These are the activations of a small neural network, seen along a few directions. Each row is one input.
Each table varies a few parts of the input and shows all the possible inputs, shuffled.
Descriptions start from the smaller parts, as in this example, which fits no table here: one of 8 places around a ring, together with either a single point or one of 11 places along a line or (one of 3 separate values, together with one of 6 places along a line).
Shared parts are said once, and a part with two or three values counts as separate values.

Other details of the inputs vary at random and push rows far along two fixed directions, the same in every table; ignore that.

A family of inputs:
row 1: [ 29  -3   1  -8 -11  -3 -21  -3 -69   6 -21 -25]
row 2: [-2 -4 -9 -6 -7  2 10 11 26 -1 15  7]
row 3: [12  5 -2 -2 -3  1  2 -3 -7 -4 -3  1]
row 4: [-21  -5   8  22  26   6 -24 -21 -37  10 -21   1]
row 5: [-14   0  12  22  10   6  -4  -2 -15  -1  -1   9]
row 6: [ -6  -7 -12   0   0   7  12   0  21   2  10   9]
row 7: [-27  -7   3  18  22  15  -7   0 -11   7  -2  14]
row 8: [-19  -4 -21   7  35  23  -6 -30 -21  12 -19   9]
row 9: [ 32   3   7  -4 -12 -12 -20 -17 -68   6 -25 -35]
row 10: [ -1  -2  18  23   2   1 -22 -10 -49   8 -21  -7]
row 11: [-19  -9  11  22  21   8 -18 -19 -39  12 -25  13]
row 12: [-10   1 -12 -10  12   5   6   1  19   0   5   2]
row 13: [ 28   4  31  10 -31 -17  -9  24 -40 -12   2 -16]
row 14: [ 27   6   8  -6 -31 -15   8  11   3 -10  13 -15]
row 15: [ 32  -7   3   2 -20  -6 -15 -13 -69   8 -18 -22]
row 16: [-20  -4 -18   0  19  17  15  -4  38   2   7  24]
row 17: [-35  -8   4   9  20  11   4  11  27   0   7  34]
row 18: [-12 -17 -17  -4  12  15 -12 -20 -35  22 -15 -11]
row 19: [-10  14  20  15  -5  -4  11  19  48 -17  21  19]
row 20: [ -5 -10 -11   9  14  13 -10 -33 -35  20 -17  -8]
row 21: [-16  -5 -13   5  15  11  -2 -24   6  13 -11   0]
row 22: [ 25   6   7 -15 -22 -17   8  15   3 -11  10 -21]
row 23: [ -3   0  -5 -13 -14  -1  15  18  47  -6  22   3]
row 24: [  7  13  25   5 -19 -26  12  29  29 -19  22  11]
row 25: [-3 -5 -9 -9 -7  4  8 12 28 -1 11  9]
row 26: [ 0  4 -2  0 -8 -1  9 -1 36 -2  8  1]
row 27: [  6   0  -5 -13  -7   2   0  12   4  -1   0   2]
row 28: [-29  -1 -16   2  25  13  10 -19  43   8   0  11]
row 29: [  8  15  27   6 -19 -26   8  25  30 -16  19   8]
row 30: [-18 -18 -22   8  25  23  -2 -25 -19  19 -13  10]
row 31: [ 29   1  34   6 -31 -21  -8  24 -41 -13  -1  -8]
row 32: [ 10   2  -6  -5   0   4   0   0 -10  -3  -5  -4]
row 33: [ 11  -9  19   4 -11 -16 -25   6 -73  11 -17 -17]
row 34: [  8  -1  -3  -1  -8  -3   3  -7  -8   1   2 -10]
row 35: [-27 -17 -23   1  32  21  -6 -27 -21  24 -12  -2]
row 36: [  0  -4  -6 -15  -1  -1  -2   3  -5   4  -1 -14]
row 37: [ 1  6 -7 -9  5  1 10  7 25 -9  7  3]
row 38: [ 13   1  -1  -2   2  -4 -16 -21 -45   9 -26 -23]
row 39: [  5   0  -4 -14  -2  -5   4   6   3   0   5 -12]
row 40: [ 21  15  10 -13 -22 -20  13  14  34 -17  15 -14]
row 41: [ 30  11  11  -7 -31 -14   2  11   8 -11   0  -7]
row 42: [ 45  14  15 -11 -31 -21 -12   6 -38 -11  -9 -32]
row 43: [ 12   7  26   5 -18 -19  -1  28   4 -20  16  -4]
row 44: [-11   1 -13  -6  18   7   8  -6  19   1   2   2]
row 45: [ 11  -8  20  10 -13  -3 -27   7 -73   7 -17 -18]
row 46: [-16 -11 -17  -5   5  12   4   0  18   9   6   9]
row 47: [ -4   7  20  14   2 -10  -7   7   2 -11   6   2]
row 48: [-28 -11 -23   1  23  21  11  -7  34  10   7  25]
row 49: [  4  -6  -6  -7  -7   0  -1   0  -9   6   3 -11]
row 50: [-15   6  15  12   5 -12   4   8  30  -3   5  18]
row 51: [11  7 -1 -2 -2  2 -1 -7 -1 -2 -6  1]
row 52: [ 26   8  32   9 -24 -24 -15  16 -41 -16   2 -18]
row 53: [-29  -6 -20   7  29  20   5 -29  20  14  -3  11]
row 54: [ -7  -2 -14  -9   9  11  -6  -1  -6   5  -8   2]
row 55: [-18  -1   9  10  12  -5   6  10  14  -1   8  18]
row 56: [ 12  -9  -4   6  -7   0 -16 -21 -47  15 -23 -16]
row 57: [-21 -11 -17  -8  17  13   0 -11   4  14  -3  -2]
row 58: [ 17   4   1  -1  -8  -2 -10  -8 -24   2 -18  -8]
row 59: [ 4  7 -3 -1 -3  2 10  0 30 -5  6 11]
row 60: [  5  17  -1  -6  -4  -2  13   9  50 -17  13  10]
row 61: [ 22   8   6 -15 -29 -11  12  29  30 -15  20   1]
row 62: [-18 -12 -22   4  33  25  -4 -25 -21  16 -18  11]
row 63: [-1 12 -4 -6  4 -1  5 -1 33 -7  0  3]
row 64: [ 16  12   3 -23 -22 -12   7  29  32 -17  16  -6]
row 65: [-37  -6   4  23  34  16  -2 -15   8   7  -7  32]
row 66: [ 41  -1  12 -10 -38 -19  -5   9 -42  -4  -1 -35]
row 67: [ -3 -10  12  10   6  -7 -19  -1 -58  14 -14  -4]
row 68: [ 27  14   8 -12 -22 -18   6  11   4 -16   8 -16]
row 69: [ -9   8  20  11  -5  -8  16  23  41 -20  20  28]
row 70: [-31 -12 -23   2  34  20   9 -22  16  14  -1   9]
row 71: [ 13   3  28   2 -25 -17   1  34   0 -16  14   7]
row 72: [-13   3  -9  -3  14   3   5 -14  25   4  -4   0]
row 73: [-13   1 -12  -3  17   5  10 -12  18   1   3   2]
row 74: [-15  -5 -14   2  19  10   4 -22  -1  10  -4  -1]
row 75: [ 26  13  11  -7 -35 -17  12  20  42 -17  14  -1]
row 76: [-26  -3   6  11  20   4  -5   9  12  -3   9  14]
row 77: [  7   5  -5 -13  -1  -2   0   9   3  -5   3  -5]
row 78: [  9  10   2  -5 -21  -9  20  16  58 -15  24   8]
row 79: [ 10  -3  -4   1 -11  -3   3  -4  -9   1   2  -4]
row 80: [-18 -10 -20   9  29  22  -2 -30 -21  17 -17  15]
row 81: [ 23  11   5 -16 -26 -11  12  31  30 -18  18   1]
row 82: [-30  -4 -19   5  32  18   5 -29  20  14  -4   9]
row 83: [ 24   4   5 -17 -31 -10   3  24   7  -9  10  -5]
row 84: [-32  -9   2  11  26  10 -14   0  -7   5  -2  11]
row 85: [-11   1 -12 -14   9   4   4   4  22   0   4   0]
row 86: [-28   4 -21   0  34  17  11 -15  34   0   1  20]
row 87: [ 42  -2  11  -8 -39 -17  -5   9 -40  -3   1 -31]
row 88: [ 26  12  10  -7 -33 -15  14  19  41 -18  20   0]
row 89: [-13   3 -14   4  22  15  -6 -21   2   7 -18   7]
row 90: [-24 -20 -24   5  28  24  -6 -27 -24  25 -11   3]
Description of these inputs: one of 6 places along a line, together with either one of 4 separate values or one of 11 places around a ring.
The inputs of row 67 and row 50 match in every part but the place on the line of 6. If row 1 is changed in the same way as row 67 into row 50, which row does it become?
> row 89
The inputs of row 26 and row 14 match in every part but the place on the line of 6. If row 4 is changed in the same way as row 26 into row 14, which row does it become?
> row 52
Change only the place on the ring of 11 in row 9. List by row number the other rows that result.
> row 20, row 40, row 42, row 51, row 53, row 59, row 60, row 78, row 82, row 88
Start at row 83 and move only the place on the line of 6, one step at a time. The first step leads to row 61. Which rows follow, in order?
> row 16, row 80, row 59, row 41

A family of inputs:
row 91: [-14  16   1  -6   5  -1  24  33  52 -28  31  29]
row 92: [ 34   3  28  -3 -28 -18  -5  37 -41 -17  13 -29]
row 93: [ 36  16  29   0 -39 -40  -3  -1 -24 -10  -1 -39]
row 94: [ 32   8   6   3  -6  -9  -6 -33 -49  -7 -28 -18]
row 95: [ 21 -17   7  13 -20  12 -18  -1 -64   4 -14   5]
row 96: [ 42  28  15 -13 -27 -28  10   8  36 -28   5   3]
row 97: [-17  -6  -9  29  29  16   7 -51 -10  22 -20   4]
row 98: [ 33  28  18  -5 -23 -20  15  18  36 -27  18 -27]
row 99: [  9 -11  21   6 -12 -12  -4   2 -62   7 -10  -7]
row 100: [-21 -15 -10   8  37  15 -11 -18 -33  13 -18  31]
row 101: [ 13  16  -1   4 -17   9  18  -5  70 -20  12  22]
row 102: [-31  -3  -8   7  40   6 -11 -42 -17   9 -19 -16]
row 103: [-54 -21  -9  24  21  26   0  -4  26  20  15  34]
row 104: [ 49  11  27   4 -56 -18  -5  -2 -21  -4  -7 -25]
row 105: [  2 -12  18  -5   1 -17 -32  12 -65   5  -7 -20]
row 106: [-18 -22 -11  28  33  23   1 -24 -31  11  -9  27]
row 107: [-17 -22 -59 -43  22  32  16  -5  20  22   7 -11]
row 108: [-10   4   7  -1   0  -3  30  24  59 -27  28  37]
row 109: [-29  -9 -11  25  19  21 -15 -45 -11  28 -17   2]
row 110: [-43 -17  -6  28  34  21  22 -10  31  14  13  40]
row 111: [-31   7  -9   7  37   7   9 -31  39  14 -12  25]
row 112: [ -9  13   5  10   4  -9  18  -1  70 -18  27  -6]
row 113: [-29  -1 -12  10  24  15   9 -26  42  16 -19  25]
row 114: [  3 -21  14  -1 -10  -8 -32  17 -63   8 -15 -19]
row 115: [ 20   6  15   5  -9 -14  -3 -30 -46   6 -25 -25]
row 116: [  3 -14 -36 -36 -26  -2  29  15  59  11  36 -11]
row 117: [-37 -26  -4  23  37  14 -12 -14 -33  14   2   1]
row 118: [-25 -31 -56 -37  19  24  13 -10  28  22  17 -12]
row 119: [ 14   7  22 -13 -35  -2   1  55  22 -23  27  -5]
row 120: [ 38 -11 -22 -44 -52  -8  29  22  28   7  27 -23]
row 121: [ 25  -9  29  -2 -47 -15 -21  36 -36 -12  16 -26]
row 122: [-30  -9  -6  -7  44  16 -22  -1 -42  15 -18   5]
row 123: [  5 -34 -59 -30  10  33   8 -33 -26  30 -12  -6]
row 124: [ 17   3   5  -5   3  -6 -24   9 -73   2 -17  -2]
row 125: [-36  -5 -19  21  42  28  13  -5  18   1  13  37]
row 126: [ 47   3 -36 -54 -46  -5  25  33  27 -11  29 -21]
row 127: [-30  15 -14  -9  49  12  -3 -19  33   4 -13   9]
row 128: [  7  -3  23   0 -39 -26   1  47  20  -7  19   4]
row 129: [-10   9  -3   2 -10  16  13  34  52 -19  30  34]
row 130: [ 39   9  25  -2 -46 -19 -20   6 -20 -13   2 -41]
row 131: [ 29   2  16  -7 -39 -15   8  44  22 -23  12  19]
row 132: [  4  34  -4  -7   3  -6  25   3  63 -29  16  10]
row 133: [-19   7 -10  -1  41  13  -9 -36 -29   8 -29 -18]
row 134: [-22  11 -25  12  29  34   1 -29  29   4  -8  24]
row 135: [  5 -10  20   5  -9 -22 -24   8 -63  15  -6 -10]
row 136: [-45 -19  -7  20  18  32   9  -5  26  18   7  41]
row 137: [ 22  17  20  15 -31 -29  15   4  35 -13  22 -18]
row 138: [ 20  -2  33  -9 -30 -32 -12  33 -40 -19  15 -31]
row 139: [ -3  -4 -17  26  32  20   3 -54 -17   9 -23   9]
row 140: [-45 -11 -13  -4  37  27  -4  17  19   8  -7  24]
row 141: [ 22   7   6  -2  -9   9 -27 -16 -54   6 -26 -35]
row 142: [ 34   3  33  -6 -37 -33  -6  29 -38  -3   2  -7]
row 143: [-10  11   3  -6  -3  -9   5  13  69 -14  10   2]
row 144: [-28   0  -8  13  36   0 -15 -41 -11  24 -21   2]
row 145: [ 20  14  18  -1 -37 -29   2  17  35  -9   5 -11]
row 146: [-23 -13 -18   8  30  26 -18  -3 -42  16 -25  23]
row 147: [-15  -4  10   1 -14  -3  19  35  55  -3  16  34]
row 148: [  0  22   1 -16  -2  -3  10  22  69 -17   2   2]
row 149: [  2 -12  21   9 -13 -19 -13   5 -62   8  -2 -16]
row 150: [  7  28  -8  -8  -5  -1  14  14  67 -20   3  18]
row 151: [ 14   5  12  -5   4 -20 -30 -20 -47   4 -23 -34]
row 152: [  7 -16  19  24 -13 -14 -11   1 -61  13   3 -15]
row 153: [ 34  15  -2  14  -1  -2  -9 -28 -54  -2 -19 -24]
row 154: [ 38  40  10 -17 -21 -27   6  18  33 -28   9  -3]
row 155: [-17   1 -21   7  29  21   6 -29  38   4 -22  31]
row 156: [-32 -11  -3  -2  40  18 -11  -3 -44   8 -13  -2]
Describe the family of inputs behind these rows.
> one of 6 places around a ring, together with either a single point or (one of 2 separate values, together with one of 5 places around a ring)
The inputs of row 145 and row 143 match in every part but the place on the ring of 6. If row 128 is changed in the same way as row 145 into row 143, which row does it become?
> row 114
Start at row 102 and move only the place on the ring of 5, one step at a time. The first step leads to row 151. Which rows follow, in order?
> row 143, row 130, row 112
List by row number the other rows that have the place on the ring of 6 in common with row 119.
> row 92, row 98, row 107, row 122, row 127, row 133, row 140, row 141, row 148, row 156
Change only the choice among 2 separate values in row 154. List by row number the other rows that result.
> row 124
Start at row 95 and move only the place on the ring of 6, one step at a time. The first step leads to row 129. Which rows follow, in order?
> row 119, row 121, row 103, row 136
Change only the place on the ring of 5 in row 94. List by row number the other rows that result.
> row 96, row 101, row 139, row 155

A family of inputs:
row 157: [-26 -26 -23   5  18  20  -5 -28 -18  34  -8  -1]
row 158: [ 12 -10   0  -3 -19  -5   6   5  -1  -3  18 -15]
row 159: [  0   0  -5 -10   7   1  12  12  -4  -7  14  -3]
row 160: [-48  -9  20  42  43   8 -14 -23 -24  14 -16  29]
row 161: [ 41  18  13 -16 -32 -16 -10  27 -17 -20  -1 -10]
row 162: [-18  -2 -11  18  33  18   0 -39 -21  12 -15  -3]
row 163: [ -7  -6 -22  12  21  27 -11 -30 -25  15 -23  16]
row 164: [-56 -26   4  39  45  18  -8 -13 -25  22  -6  40]
row 165: [ -7   7   5  -6   1 -13  -6   1  13   4  -2 -14]
row 166: [-15 -24 -26   3  20  20   4 -32 -21  27 -17  12]
row 167: [-11  15   8  -6   5 -14  12  15  64 -21  23   0]
row 168: [ -6  16   3 -13   3 -12  21  12  71 -15  11  17]
row 169: [-19  -3 -13   1  34  26 -10 -12 -30   7 -18   4]
row 170: [ -7   3  -4  -4 -16   6   8  14  56  -1  14   9]
row 171: [ 53  12  28  -7 -60 -38 -10  11 -28  -5  -1 -47]
row 172: [-21 -15 -16  11  22  28 -13 -24 -16  14 -13   2]
row 173: [-14   5 -13   6  38   8 -13 -32 -26  11 -23   5]
row 174: [-33   7  26  26   4   1   9  35  61 -18  24  49]
row 175: [ 60  11  17 -22 -49 -33  -6  30 -49 -18   6 -29]
row 176: [  7   4   7   6  -8  -8   0 -10   8  -7   5 -16]
row 177: [ 16 -12 -15   5  -2   6  -6 -23 -54  15 -13  -5]
row 178: [  1   7   3   3  20  -1  -9 -17 -42   1 -17 -18]
row 179: [ 65  13  28 -10 -60 -38  -2   9 -30 -12  -9 -34]
row 180: [ -7  10  -3 -18  -2   2  16  26  69 -15  11  27]
row 181: [-18   0 -14   0   9  13  35   7  63  -9  33  21]
row 182: [  1   7  -5  -7 -15   6  22  15  71 -11  12  26]
row 183: [ 29   8  17 -18 -39 -20 -15  33 -13  -6   0 -25]
row 184: [  1  13  -1   0  -9  10  23  19  60 -20  23  15]
row 185: [ 46   0  21 -24 -54 -37 -13  36 -43  -3   7 -44]
row 186: [-11   2  -9 -21  -1  -5  29  25  69 -11  24  25]
row 187: [-24 -11 -12   1  30  21 -19 -10 -22   9 -15  -1]
row 188: [ 15   4  -4  12   5   0  -9 -32 -35   8 -21  -8]
row 189: [  1 -18  -4  -5   8   0 -17  -6 -59  11  -8 -24]
Describe the family of inputs behind these rows.
> one of 3 separate values, together with either a single point or (one of 2 separate values, together with one of 5 places around a ring)
The inputs of row 161 and row 175 match in every part but the choice among 3 separate values. If row 169 is changed in the same way as row 161 into row 175, which row does it become?
> row 159
Change only the choice among 3 separate values in row 188. List by row number the other rows that result.
> row 163, row 177
List by row number the other rows that have the choice among 3 separate values in common with row 167.
> row 160, row 162, row 165, row 168, row 171, row 173, row 176, row 178, row 179, row 188
Change only the choice among 2 separate values in row 181. List by row number the other rows that result.
> row 159
